These are the activations of a small neural network, seen along a few directions. Each row is one input.
In each table, some parts of the input vary, and every possible input appears once, in random order.
A made-up example of a description, with smaller parts first: one of 6 places along a line, together with either a single point or one of 9 places along a line or (one of 2 separate values, together with one of 5 places around a ring).
Shared parts are said once, and a part with two or three values counts as separate values.

Other details of the inputs shift rows strongly along two fixed directions, in all tables alike. That doesn't count.

A family of inputs:
r1: [  3 -34 -24  49 -78  16  27  89  46   5  36  14 -44]
r2: [  2  11   6 -56 -29  15  21 -13  24  -3  30  36 -43]
r3: [-46  16  12 -44  52 -15 -34 -53 -29  23 -23  11  40]
r4: [ 21  -8 -18  56  19   9   1  16 -15  15 -26 -37  24]
r5: [ 13  31  30 -38 -35  -2  20 -11  43  -6  24  36 -25]
r6: [ -5  14  16 -54 -36   7  21  -3  29   0  34  40 -27]
r7: [-22 -23 -20  48   6  10 -20  44 -12  24  -9 -25  29]
r8: [ 24  33   5 -43 -29  -6  19 -22  28 -17  21  22 -42]
r9: [  3 -18 -41  37   5  10   1  36 -34   3 -24 -34   8]
r10: [-32  26  26 -30  29 -28 -43 -58  -5  12 -26   1  33]
r11: [ 28  28   9 -44 -35 -12  14 -18  21 -19  12  27 -46]
r12: [-10 -71  13  59  38 -10   5  32 -37 -36  17 -35  22]
r13: [-20  14  -5 -58  40 -15 -29 -62 -47   4 -30   0  21]
r14: [  5  14   2 -54 -33  11  25 -18  13  -3  30  33 -45]
r15: [  3 -24 -43  38  16  14  -3  27 -28  14 -17 -35  18]
r16: [ 17 -13 -15  56  28  13  -7  18  -8  16 -30 -35  31]
r17: [ -1  11   9 -51 -34  16  20 -15  25  -5  32  45 -31]
r18: [-17 -19  59 -20  68 -38 -21 -62 -32 -49   7 -13  25]
r19: [ 20  -2 -27  54   7   0   1  28 -20  -5 -33 -38   9]
r20: [ 15 -13 -12  60  21  14  -7  19  -6  14 -27 -26  41]
r21: [-26  32  26 -29  52 -24 -36 -60 -13  15 -31   8  41]
r22: [ 27  -5  -7  63 -71  15  25  87  56  -2  33   8 -40]
Each input here is: one of 2 separate values, together with either a single point or one of 10 places along a line.
Question: The inputs of r8 and r15 match in every part but the choice among 2 separate values. If r19 is changed in the same way as r8 into r15, which row does it become?
Answer: r9

A family of inputs:
r23: [-19  10  14 -39  11  -3  -4 -28   3   6  13  25  -3]
r24: [ -6 -19  -9  12   6   6  -5   7 -15  -2   4 -19   6]
r25: [ 12 -13   4  27  18   8   3   6   0  -1   1 -19  16]
r26: [  8  10 -21  10   4  13   1   3  -8  15 -19  -8   6]
r27: [-10 -14 -11  21  -5   5 -12  15   3  14  -7  -9   8]
r28: [ -4  14  16 -39  16 -19  -4 -39  -7 -16   6  12 -18]
r29: [ -3 -14  -9  13   2   1   2  11 -17  -6  -5 -14   8]
r30: [-21  27  20 -39   2 -15 -14 -30   4   3  -1  18   1]
r31: [-13  13  22 -44   9  -6  -1 -31  -2  -2   4  25   4]
r32: [  0   5   1  27   1  -6  -9  17   2   2  -8 -11  12]
r33: [  7 -12   2  20   9   6   3  10  -5  -3  -8  -8  18]
r34: [ 34   1   5   6 -76   8  39  37  60 -18  46  31 -66]
r35: [ 10   6 -26   8  -1  11  -2   9  -5  19 -18 -11   9]
r36: [  4 -13  -8  18   5  -7   2  13 -15 -12  -9 -10   0]
Question: What is each input in this table made of?
Answer: either one of 2 separate values or (one of 3 separate values, together with one of 4 places along a line)
Question: Which of the alternatives is r25?
Answer: one of 3 separate values, together with one of 4 places along a line

A family of inputs:
r37: [  2  31   8 -40 -53   9  12   3  47  13  37  50 -48]
r38: [ 19 -38   9  76 -17  13  28  54  20 -11  19 -17   3]
r39: [  8   0   9 -49 -43  -8  39  -1   6 -43  50  24 -67]
r40: [ 32 -38  -4  72  -9  16  26  53  20 -16  23 -19   7]
r41: [ 25  36   6 -39 -49  18  28  -9  56   0  32  44 -36]
r42: [  1 -12  19 -45 -39   4  26  -5  34 -28  64  33 -50]
r43: [ 11 -16  23 -50 -44   1  28  -5  26 -28  54  29 -54]
r44: [-46  34  15 -78  21  -3 -29 -82 -10  28 -13  15  18]
r45: [ -2 -15  -8  33  69 -17 -12  -9 -60 -12 -33 -52  42]
r46: [-54  36   7 -80  17 -24 -36 -62 -17  17 -24  26  21]
r47: [-26 -19  17  36  64 -17 -34   0 -36   3 -28 -34  59]
r48: [-35 -40   7  33  53  -3 -27 -13 -39   9 -16 -41  51]
r49: [-13   3  -8  43  49  10 -26 -18 -23  42 -54 -35  68]
r50: [-29  24  57 -66  49 -25 -27 -71  -9 -12   8  19  20]
r51: [ -6 -18 -36  54 -42  23   2  78  12  25   1 -11  -2]
r52: [  2 -20   2  38  62   0 -17 -17 -45 -17 -37 -41  53]
r53: [ 29  37   1 -44 -53  20  31  -7  40 -12  13  42 -49]
r54: [  1  25   6 -37 -53  12  24  -8  49  15  33  46 -52]
r55: [ -2  -6 -44  30  45   4 -30 -10 -52  32 -61 -35  44]
r56: [-22   9  34 -67  47 -19 -22 -86 -13 -12  16  19  11]
r57: [ 29  19  23 -37 -39 -11  45  -7  15 -52  43  28 -55]
r58: [ 16 -24 -53  47 -39  37  17  68   5  12  -8 -21 -13]
r59: [ 12 -25 -49  53 -35  34  12  64  20  24   9 -20   0]
r60: [-31 -28   9  39  58 -16 -38  -5 -42   5 -24 -29  55]
r61: [  8  15 -33  33  46   1 -19 -10 -53  21 -61 -47  58]
r62: [-25 -20  16  39  55 -29 -28  -5 -38  -8 -39 -26  69]
r63: [  3  13 -38  27  52  -1 -21  -4 -53  27 -58 -50  52]
r64: [-22 -17  21  41  56 -16 -32  -7 -38  -4 -31 -31  70]
r65: [ 23  20  -3 -50 -56  10  24  -7  42  10  28  41 -50]
r66: [-22  26   5 -88  17  -3 -26 -78 -16  22 -18  10  18]
r67: [ 38 -33 -12  67 -16   9  31  57  -5 -28   6 -19 -15]
r68: [ 20 -14 -60  44 -40  23  23  69 -11  12  -4 -28 -16]
r69: [  6  34  14 -38 -48  11  29  -3  56  14  29  41 -49]
r70: [ -3 -23  -3  35  70  -1 -18  -9 -45 -11 -34 -44  44]
r71: [ 28  36  -7 -51 -50   8  30   0  31  -4  15  40 -61]
r72: [-14 -12 -46  21  38   9 -31  -5 -58  31 -58 -43  48]
r73: [ 34  10 -37  86 -53 -12 -21  55  29   5 -17 -50 -26]
r74: [ 33  38  -2 -45 -56   9  32  -7  30 -10  12  43 -53]
r75: [  8  -8 -30  63 -29   6  13  83  23  22 -13  -3  -3]
r76: [-19  12  28 -68  46 -16 -17 -82 -28 -26  -1  16  -2]
r77: [ 33 -36 -17  62  -8   7  30  63  -5 -22   7 -22 -23]
r78: [-52  10  44 -73  31 -26 -33 -68 -23 -15   8  19  17]
r79: [ -8  28   0 -43 -59 -10  16  10  42   5  22  58 -50]
r80: [-13  50  -7 -80  26 -17 -20 -80 -35  10 -23  12   5]
r81: [ 14  40  22 -35 -54  11  18   3  53   6  30  49 -38]
r82: [-25  28  61 -63  42 -24 -26 -79  -9 -17   7  21  29]
r83: [  5 -13 -34  64 -35  19   3  73  16  28  -2  -3  -5]
r84: [ 40 -17 -34  56 -27  27  21  68  24  27  -8 -20  -4]
r85: [ -9  27   5 -50 -61  14  10   8  43  10  41  43 -44]
r86: [ 14 -40   5  71  -9  11  26  61  19  -4  22 -19  -7]
r87: [-18   9 -12  37  56   5 -41   0 -25  46 -47 -35  67]
r88: [-30   5  25 -76  37 -11 -17 -76 -32 -28   1   7   0]
r89: [ 13  -7 -25  67 -37   7  15  76  22  16 -16   1   4]
r90: [  9 -43  -1  70 -14   9  10  66  13  -5  28 -10  -7]
r91: [ 24  36  -3 -50 -46  17  29   0  41  -7  17  39 -56]
r92: [-40  21  49 -69  43 -45 -23 -66 -13 -20  -7  26  18]
r93: [ 17 -51 -27  54 -20  12  25  63 -15 -21  13 -23 -26]
r94: [ 18  21  35 -13 -57 -49  -3 -22  57 -53  30   7 -76]
r95: [-47 -36   1  26  49 -25 -34   2 -45  -2 -29 -31  55]
r96: [-35 -34   9  31  54  -5 -38  -3 -41   7 -14 -38  56]
r97: [-27  55  31 -67  22 -14 -34 -71  -6  16 -24  29  29]
r98: [ 18  27 -11 -49 -53  17  25  -5  34  -4  20  43 -59]
r99: [ -8  13  45 -73  47 -22 -14 -80 -14 -15   2  10  12]
r100: [ 27 -45 -25  63 -12   8  25  57 -11 -20  10 -16 -28]
r101: [-36 -30   3  35  58 -28 -34  -3 -42   0 -32 -24  54]
r102: [ 33   1  38 -37 -39  -2  37 -11  38 -36  46  34 -42]
r103: [  8 -48  -3  72 -15  11  22  55  14  -2  26 -14 -12]
r104: [-16  49  13 -76  38  -5 -25 -81   4  21 -13  18  23]
r105: [ 36  30  11 -45 -55  13  31  -9  48   2  21  40 -40]
r106: [ -6 -24 -16  35  64 -16 -16 -13 -66  -9 -30 -47  38]
r107: [ 31 -53 -12  60 -14  12  21  54   6  -8  20 -18 -13]
r108: [ 26 -41  -8  67  -3  14  24  61  20 -10  26 -21  -3]
r109: [-22  40   5 -74  30  -5 -29 -86  -3  23  -9  23  19]
r110: [ 12  -5 -26  66 -29  18   8  81  23  26  -6  -9   0]
Question: What is each input in this table made of?
Answer: one of 2 separate values, together with either a single point or (one of 4 places along a line, together with one of 9 places along a line)
Question: The inputs of r98 and r76 match in every part but the choice among 2 separate values. If r105 is changed in the same way as r98 into r76, which row does it become?
Answer: r102
Question: The inputs of r49 and r38 match in every part but the choice among 2 separate values. If r54 is changed in the same way as r49 into r38, which row does it become?
Answer: r103
Question: Start at r62 and move only the place on the line of 4, one step at a time. The first step leads to r92. Which rows follow, in order?
Answer: r101, r95
Question: Start at r52 and move only the place on the line of 4, one step at a time. The first step leads to r70. Which rows follow, in order?
Answer: r76, r88
Question: Which other rows does r74 become when the choice among 2 separate values takes its other values? List them by row number.
Answer: r67
Question: Which other rows does r92 become when the choice among 2 separate values takes its other values? List them by row number.
Answer: r75

A family of inputs:
r111: [ 6 -4  3 10  5 -2  6  7 -4 -6  0 -7  2]
r112: [ -1   6  15 -33 -35   0  18   0  24 -14  29  32 -32]
r113: [ 1 -1 -4 10  1  8  0  7  1  6  0 -1  4]
r114: [-6 -8  0 10  0  3  0  8 -4 -2  4 -3  4]
r115: [ 0 -7 -2  7  1  5  0 10  3  6  0  1  8]
r116: [  1  -9   1  11   6  -7   2   8  -6 -10   1  -5  -3]
r117: [ 2 -6  1  9  2  1  2  6  0  1  4 -8  4]
r118: [-19  17   7 -31  40 -11 -24 -54 -22  10 -22  -6  28]
r119: [-12  30  35 -76   9 -15  -7 -67   2 -13  10  25 -10]
r120: [ 6 -2 -7  9 -3  2  0  4 -3  3 -8 -7 -2]
r121: [ -3 -12  -2  11   3  -5  -1   7  -3  -3   5  -5  -2]
r122: [ -1   9  16 -34 -31  -3  15  -2  25 -16  35  32 -42]
r123: [-1  1 -7  9  1  7  1  7  1  7 -3 -3  2]
r124: [10 -3 -1 11  5  1  3  6 -1 -5 -1 -4  3]
r125: [-1 -2 -9  6 -5  4  0 10 -2 10 -7  0  3]
r126: [ 0  1 -8  8 -3  5 -1  7 -3  9 -5 -3  0]
r127: [-2 -2 -7  7 -1  5  2  9  2  9 -6  0  5]
r128: [ -1   3 -12   5  -4   5  -3  10  -3   6  -5  -5   0]
r129: [ 8 -6  0 10  3  4  0  4  2 -2 -1 -6  3]
r130: [ 5 -2 -6 10  0  4  2  3  2  2 -6 -7  0]
r131: [-2 -7  2  7  1  3  2 11  0  5  1 -3  7]
r132: [ 9 -1 -2 11  3  2  4  5 -2 -3 -4 -3  2]
r133: [ 5 -3 -5 10  0  4  1  4  1  5  0 -4  4]
r134: [ 7 -4 -2 11  0  5  1  3  1  0 -4 -5  2]
r135: [  0 -12   1  11   3  -4  -1   6  -3  -8   1  -7  -3]
r136: [-2 -4  2  9  3  4  1  9 -1  3  4 -5  4]
r137: [ -2   0 -13   3  -6   3  -2  11  -2   7  -7  -3   3]
r138: [  7   4 -11   6  -2  -1   0   8  -6  -2  -7  -7  -1]
r139: [  2  -7   1  11   2  -3   5   6  -7 -11   0  -5   2]
r140: [  5   1 -11   6  -5   2  -2   5  -3   0  -8  -9  -2]
r141: [ -7 -12   0   8   2  -3  -2  11  -3   0   2  -1   1]
r142: [  1 -11   1  11  -1   0   1   4  -4  -8   1  -7   2]
r143: [ 5 -5 -3  9  3  3  0  5  2  3  2 -4  5]
r144: [ 12  19   9 -32 -30  -1  23  -5  25 -14  22  29 -39]
r145: [ -2 -10  -1  11  -1  -1   1   6  -3  -4   4  -5   3]
r146: [  5  13  11 -32 -34   5  18  -1  28  -5  25  34 -32]
r147: [-13  19   8 -30  38 -14 -23 -51 -29   4 -27  -4  25]
r148: [  3   1 -14   5  -5   1  -2   7  -2   5  -4  -8   0]
r149: [ -8   9  11  20  -6 -10 -13  10  18   9  -5   1  11]
r150: [-17  16   5 -31  35 -12 -25 -52 -25  12 -23  -5  26]
r151: [ 1 -4 -2  9  3  6 -1  8  2  4  2 -1  5]
Question: What is each input in this table made of?
Answer: either a single point or (one of 5 places along a line, together with one of 8 places along a line)
Question: Start at r132 and move only the place on the line of 5, one step at a time. The first step leads to r134. Which rows follow, in order?
Answer: r133, r113, r146
Question: Which other rows does r143 become when the place on the line of 5 takes its other values? List them by row number.
Answer: r115, r124, r129, r151
